A small network was shown many inputs. Here are its activations along a few directions, one row for each input.
Each table varies a few parts of the input and shows all the possible inputs, shuffled.
A made-up example of a description, with smaller parts first: one of 6 places along a line, together with either a single point or one of 11 places around a ring or (one of 3 separate values, together with one of 5 places around a ring).
Shared parts are said once, and a part with two or three values counts as separate values.

Other details of the inputs shift rows strongly along two fixed directions, in all tables alike. That doesn't count.

Table:
r1: [ -6 -10   5  27  15  12  16  21  14  -7  -4   4]
r2: [  7   5  -5  -6   2   0 -17  -7  -2  -2   5   6]
r3: [  2   3  -5  -3  -3  -3 -16  -9  -7   0   6   4]
r4: [ -7   1  19 -40  -2 -43  48  -5   4  21  -8   6]
r5: [  4   3  -6  -5  -3  -1 -14  -8  -6   1   7   5]
r6: [ -9 -15   7  25  10  19  19  16  12  -6  -2  -6]
r7: [  0  -2   0  27   9  16  17  22  15  -4 -21  -4]
r8: [  5   5  -4  -5   2  -2 -18  -8  -3  -3   4   6]
r9: [-10   1  18 -40  -8 -43  48  -1   1  18  -6   3]
r10: [ -7 -10   6  29   8  15  19  19  10  -4  -2   4]
r11: [ 13  14  -9  -5  -4   3 -17  -6  -1  -1 -11  -2]
r12: [  0   2  -3  -5  -6  -1 -14  -9  -7  -1   9  -4]
r13: [ 11  14  -9  -6  -5   1 -18  -6  -1  -1 -12  -3]
r14: [-12 -13   7  29   8  14  19  18   7  -5   0  -5]
r15: [  1   1  -3  -4  -4   0 -14  -9  -9   0   9  -4]
r16: [  0  -1   2  27   8  16  17  23  15  -5 -21  -4]
r17: [  3   2  -8  -6  -7   0 -12  -5  -9   0   9   1]
r18: [ -6  -1  13 -14   0 -21  31   3   5  10  -5   6]
r19: [ -9   1  22 -41  -4 -41  49  -5   2  20  -5  -1]
r20: [  2   3  -6  -6  -9  -1 -12  -5  -9  -1   9   2]
r21: [ 13  13 -10  -7  -3   3 -16  -6  -2   1 -11  -2]
r22: [  2   2  -5  -6  -4   1 -13  -9  -7   1  10  -3]
r23: [ -8  -5  17 -18   1 -16  32   0   6   9  -5  -3]
r24: [  0  -1  -1  -7  -4   3 -17 -11  -3  -1   6  -5]
r25: [  1   1  -7  -5  -8  -2 -13  -6 -10  -1   8   1]
r26: [  2   3  -3  -5  -5   2 -13  -8  -7   0  10  -3]
r27: [ 13  13 -11  -5  -3   3 -17  -6  -1   0 -11  -3]
r28: [  1  -2  -3  -6  -2   3 -17 -11  -3  -1   7  -6]
r29: [  0   1  -3  -5  -4  -1 -15 -10  -9   0   8  -4]
r30: [-11 -13   3  29   5  13  19  22   6  -6  -1   0]
r31: [ 11  13  -9  -5  -4   1 -18  -6  -3   0 -12  -3]
r32: [-11 -16   9  26  10  18  17  16  10  -6  -3  -6]
r33: [  6   5  -6  -5   2  -2 -18  -7  -1  -3   5   5]
r34: [  0   1  -7  -4  -9  -2 -14  -4  -7  -1   8   0]
r35: [ -9 -15   9  27  10  19  18  16  10  -6  -3  -5]
r36: [ -8   2  20 -40  -3 -44  47  -4   4  20  -8   6]
r37: [  7   5  -4  -4   2  -1 -18  -7  -3  -3   4   6]
r38: [  5   5  -4  -5   1  -2 -19  -6  -1  -3   4   5]
r39: [-10  -3  15 -15  -1 -20  32   3   3  10  -2  -3]
r40: [ 13  13  -9  -5  -3   2 -17  -7  -3   0 -12  -2]
r41: [-10 -13   2  28   4  13  20  22   8  -5   0  -1]
r42: [  5   4  -4  -4   2  -2 -19  -7  -3  -3   4   6]
r43: [  0   1  -5  -6  -5  -1 -14  -9  -6   0   9  -5]
r44: [-10 -13   5  28   8  16  20  18   8  -5   1  -5]
r45: [  0  -1   2  28  10  17  17  22  13  -5 -21  -4]
r46: [  2   2  -7  -5  -9  -1 -12  -5  -8  -1   8   1]
r47: [  2   2  -6  -4  -4  -3 -16  -8  -4   1   7   3]
r48: [  2   1  -7  -5  -7  -2 -13  -6 -10  -1   8   1]
r49: [  2   1  -8  -5  -7  -2 -12  -5  -8  -1   9   1]
r50: [-11 -14   9  26   9  18  18  16  12  -7  -3  -6]
r51: [  2   0   2  27   8  19  19  22  14  -5 -20  -2]
r52: [ 13  14  -9  -5  -3   4 -17  -6  -4   0 -12  -2]
r53: [  0   1  -5  -5  -4   0 -14  -9  -7   0   9  -5]
r54: [ 12  13 -11  -6  -3   2 -17  -6  -1   0 -11  -3]
r55: [  2  -3 -13  25   2  21 -27   2  -2 -10   9   2]
r56: [  5   6  -4  -5   1  -2 -18  -7  -1  -4   4   6]
r57: [-4 -9  5 27 15 14 17 20 14 -7 -4  5]
r58: [  4   3  -5  -3  -3   0 -15  -8  -8   1   6   5]
r59: [  0  -1  -2  -6  -2   3 -16 -12  -5  -2   6  -5]
r60: [  7   5  -4  -4   3   0 -18  -7  -4  -2   4   7]
r61: [ -7   2  21 -40  -2 -44  48  -5   2  21  -9   7]
r62: [  1   2  -3  -5  -4   1 -13  -9 -10   1   9  -3]
r63: [  7   6  -4  -4   1  -1 -18  -7  -2  -4   5   6]
r64: [  2   3  -5  -3  -5  -3 -17  -8  -5   0   6   4]
r65: [ -8  -1  24 -44  -2 -37  48  -7   4  20  -8  -2]
r66: [-10 -15   7  25  10  18  18  16  12  -6  -2  -6]
r67: [  2  -1  -1  -7  -2   5 -15 -12  -6   0   6  -4]
r68: [  1   1  -9  -5  -8  -2 -13  -6  -8  -1   9   0]
r69: [ -9 -12   4  28   5  15  21  22   5  -5  -1   1]
r70: [-4 -8  7 27 13 14 18 21 13 -7 -4  6]
r71: [  3  -1  -3  -7  -2   5 -15 -11  -4   0   7  -4]
r72: [  2   2  -5  -2  -4  -2 -17  -8  -6   0   6   4]
Description of these inputs: one of 3 separate values, together with one of 4 places along a line, together with either a single point or one of 5 places along a line.
- Changing only the place on the line of 4 turns r41 into r49. The same change can be made to r39. Which row results? => r19
- Changing only the place on the line of 4 turns r23 into r65. The same change can be made to r11. Which row results? => r51
- Which other rows agree with r54 in the place on the line of 4 and the choice among 3 separate values? List them by row number. => r33, r53, r55, r66, r68
- Which other rows does r64 become when the place on the line of 5 takes its other values? List them by row number. => r24, r34, r38, r39
- Which other rows does r32 become when the choice among 3 separate values takes its other values? List them by row number. => r24, r28
- Start at r2 and move only the place on the line of 4, one step at a time. The first step leads to r57. Which rows follow, in order? => r33, r1

Table:
r73: [-11 -10   8  29  10  21  19  33  25 -17 -18 -16]
r74: [  2  -1  16 -27  -1 -22  25  -8   7  15  -2  21]
r75: [  1   0 -29 -27 -43  -4 -39 -19 -35  -5  45 -14]
r76: [  7  14  13 -13   4 -13   0 -10  -8   7  10  14]
r77: [-14  11   8 -24  -1 -54  46  10  14  15 -27   5]
r78: [-27 -28  20  41  28  -3  38  34  26  -9  -1  11]
r79: [-14  -6  33 -37   5 -39  41 -20 -11  22   3 -10]
r80: [ -1   1 -30  44  -4  35 -58   8   4 -19  -4 -23]
r81: [ 17  12 -16 -28 -23  10 -50 -32 -17  -2  -3  -6]
r82: [-21 -28  17  29  16   4  35  15  11   4  -2  20]
r83: [ 27  19 -16 -31  -4   9 -40 -28 -24   2  13 -13]
r84: [  7 -15  -3  32  17  27  31  31  17  -3  -9  16]
r85: [  0  -1  12 -42  10 -29  52   8  21  10 -11 -12]
r86: [ -4   2 -25 -19 -33 -15 -18  -1 -29  -1  41  11]
r87: [-21 -22  28 -28   2 -29  52 -14   5  20  -6  -2]
r88: [ -7   3  10 -20 -10 -42  53   2   6  27 -30  11]
r89: [-10  -4   6  45   4  19  25  23   3   3 -21 -22]
r90: [-20 -30   0  57  21  39 -21  19  17 -23  13 -15]
r91: [  1  -2   4  47   7  46  -3  21  -1 -18 -11 -15]
r92: [  1   8   4 -17   5 -20  -9  -5  12  -3   9  13]
r93: [  5  -9  -5  47   3  37  -4  25   9 -15 -14  15]
r94: [  1  -3  -7  49  11  26 -12  33  19 -28  -9   7]
r95: [ 10  12 -24 -17 -27   0 -48 -33 -18  10  -7 -14]
r96: [ 14   1  -9 -31  -4   6   1 -15  -2   9  -2  -5]
r97: [ 24  30 -12 -17 -12  -4 -50 -23 -27  -5   4  10]
r98: [ 24   8 -26  44  14  50 -46  11 -10 -19  14   8]
r99: [ -4  21  13 -30  -7 -52  42  -5 -11  27 -22   6]
r100: [  2  -2   7 -27  -9   1  -6 -24   0   9   5  -3]
r101: [ 0 -8  0 20 24  4 39 37 29 -8 -9  9]
r102: [ 10  11  -9 -28  -7  -1 -55 -29   0  -8  20 -11]
r103: [  3   8  11  -6   2  11  -8 -14  -7   0  10  -9]
r104: [  1   7   3 -13   4 -17 -30 -27 -26   5  20  14]
- Changing only one part turns r75 into r86. The same change can be made to r81. Which row results? => r93
- What is each input in this table made of? => one of 2 separate values, together with either a single point or (one of 3 separate values, together with one of 5 places along a line)
- Which other rows does r104 become when the choice among 3 separate values takes its other values? List them by row number. => r78, r82
- Which other rows does r74 become when the choice among 3 separate values takes its other values? List them by row number. => r76, r92

Table:
r105: [ -6   8  13 -12   7 -31  48  21  14  15 -29   4]
r106: [-19 -20  14  38  12  36  23  23  17 -11  -8 -18]
r107: [-19 -12  18  -8   3 -33  54  16  12  13   3  11]
r108: [  5   5 -17  -7 -25   4 -23 -12 -18  -3   7  -7]
r109: [ 16  18 -13 -26  -5 -16 -29 -21   2   1 -10   2]
r110: [-22 -12  26 -12  13 -32  52  10  13   8   2   7]
r111: [ 17   4 -12  43  16  48 -33  14  11 -18  -5  -1]
r112: [ -2   2  22 -44   0 -34  19 -18  -6  13  14  10]
r113: [  2   5 -10 -22 -15 -20 -20 -15 -21   2  21  15]
r114: [ -1  -9  -7  12  -2  11 -16  -4  -3  -9   2 -20]
r115: [-20 -18   4  49   2  25  27  33  10  -9  -9 -15]
r116: [  3   6  -7 -27  -9 -12 -20 -21 -18   5  23  15]
r117: [ 20  24 -12 -26  -4 -10 -23 -17 -13   7  -9   8]
r118: [ -6 -13   3  28  12  25 -26  -2   4 -12  18   6]
r119: [-10 -17  20  -1   7   2  50  13  13  13 -10 -15]
r120: [ 22  14  -4 -30   0 -11 -31 -25   1   2 -11   1]
r121: [  5   8 -14  -9 -12   8 -23 -19 -21   4   8 -10]
r122: [ 16   6 -24  54   1  40 -30  23   4 -20  -7   7]
- What is each input in this table made of? => one of 3 separate values, together with one of 6 places around a ring
- Changing only the place on the ring of 6 turns r113 into r118. The same change can be made to r122. Which row results? => r120
- Which other rows does r119 become when the place on the ring of 6 takes its other values? List them by row number. => r106, r108, r114, r115, r121

Table:
r123: [-21 -17   7   7  -3 -14  49  16   6   9  -8  -5]
r124: [ 12  13 -28   4 -10  16 -51 -21 -26  -4  17  -9]
r125: [ -4  -2   4  10  15 -15  30  18  17   2 -16   6]
r126: [  7   2 -20  23  -2  21 -16  16   3 -11  -6  -9]
r127: [  3   3   3   1  -9   6  10   3  -4   3 -11   4]
r128: [ -6   6  16 -56 -14 -56  14 -22  -8  17   7  15]
r129: [ 14  17 -14 -21  -6   4 -48 -21  -1  -9   5  -9]
r130: [ 13  19  -1 -46  -8 -29 -17 -24 -17   7  21  10]
r131: [ -4  -8   9   4  14   0  29  19  22  -1 -16 -11]
r132: [  0  -1 -10 -28  -8 -21 -19 -14  -8   3  20   9]
r133: [  3   5  12 -25   0 -27  16 -11  -2  18  -9  18]
r134: [-12 -14  -2  26  -8  18  13  22   6 -11   7  -4]
r135: [ -7   3  10  11  12 -13  23  15  15   5 -18   8]
r136: [  3   2 -10 -21 -14   3 -45 -26  -7  -7  24  -7]
r137: [ 11   1 -26  38  10  32 -45  15   7 -22   6   3]
r138: [  4  -6  -4  32   7  46 -31   1   3 -16  -3   0]
r139: [  6  -8  -8  42  -2  42   2  24   6 -14  -3   0]
r140: [-9 -5 10 30  4  9 29 19 -3  4 -7 -6]
r141: [ -7  -4 -13  24 -15  22 -31   2 -11 -13  10  -3]
r142: [ 11  11  -1 -51  -4 -21 -18 -30 -15  12  16 -10]
r143: [ 12  11   6 -55  -9 -19  -4 -29  -3  12   2   1]
r144: [-10  -4  25   1  12  -9  40  16  21   0 -24  -6]
r145: [ -2   4   7 -51 -13 -45  10 -17  -4  11  15  12]
r146: [ -6   2  10   9   0  -5  49  31  19  -1 -20  -6]
r147: [  7  -3  -7  40   7  37 -27  10   2 -16   2  17]
r148: [ -2   1   9   9  11  -8  31  25  21  -6 -10   8]
r149: [  3   9  14 -32  -2 -16  -7 -23 -13   5   6  -6]
r150: [ -2 -13 -25  34 -10  33 -33  11  -6 -15  16  -8]
r151: [  2  12   1 -42   1 -30   1 -22   3  13 -13  -9]
r152: [ -4   2  13  -3   8 -11  13   0  12   5 -20  -8]
r153: [ -8   3   7  17   1  -6  31  19  11   6 -25  -6]
r154: [-7 -8  2 19  5 12 34 25  1 -1 -1 -8]
r155: [  6   5 -11  14  -9  18 -20  -6 -10   3  -7   2]
r156: [  3  17  19 -57  -5 -51  18 -21 -15  18   5  13]
r157: [ -8  -6   1   4  -4   5 -26 -16  -3  -1  10  -7]
r158: [ -7  -8 -10  30   1  14 -32  -1  -3  -9  14   9]
r159: [ 11  16  -4 -21  -4 -20 -36 -27 -23   6  15   9]
r160: [ 12  10 -20   1   3   5 -48 -19 -20  -5  20   5]
r161: [ -6   5   6 -42 -23 -45  11 -22 -15  21   0  -2]
r162: [ 2 -8  7 19  9 14 24 20 15 -6 -3 16]
r163: [  1 -10  -5  23   1  24  24  23   7  -1 -10  -1]
r164: [ 15   4  -4 -41  -4  -7 -17 -25  -6   9   2  -2]
r165: [ -9   2  18  -1  -1 -19  51  23  12   5 -28  -3]
r166: [-17 -25   5  29  11  15  16  11  13  -6   2  -9]
r167: [  6   2  -3 -14  -8 -11  19  -6  -5  13 -12   1]
r168: [ -8  -4   4  45   4  31  12  25  -2 -11  -1  -5]
r169: [  7  -6  -9  40   7  47 -43  -6   1 -12   0  -2]
r170: [ -9   2  22  -1  12 -23  47  23  18   3 -21  11]
r171: [  5  -9  -5  18   9  26 -11  -5   5  -4  -5  -3]
r172: [ -3  -9  -8  23  -4  31 -50  -9  -5 -19  17  -6]
r173: [-16 -10  31   7  18  -8  54  12  10  10 -11  -8]
r174: [ -1 -11   1  25  15  10  24  14  11  -1  -9  14]
r175: [-2  3  7  1 -5  1 25 13 -4  1  5 -6]
r176: [-14 -18  14 -16   3 -14  31   4  11   6   3  -8]
r177: [ -1   2  -6   7   0  -7  18  11   6   3 -20  -8]
r178: [ 20   8 -21 -20  -5   3 -43 -19 -12   0  12  14]
r179: [ 15  10 -20  -4   0   9 -49 -13 -18  -7  26   5]
r180: [ -2  -1  16 -11   7  -2  22   1   4   0   6  -8]
r181: [  0   0 -17 -10  -7 -11 -36 -20 -11  -1  19   9]
r182: [  1   1  -4   0   8  10 -19 -14  -8  -1   9 -11]
- Changing only one part turns r179 into r154. The same change can be made to r170. Which row results? => r165
- Changing only one part turns r157 into r161. The same change can be made to r180. Which row results? => r175
- What is each input in this table made of? => one of 3 separate values, together with one of 4 places along a line, together with one of 5 places around a ring
- Which other rows does r164 become when the choice among 3 separate values takes its other values? List them by row number. => r163, r178
- Which other rows does r151 become when the place on the ring of 5 takes its other values? List them by row number. => r129, r131, r144, r152
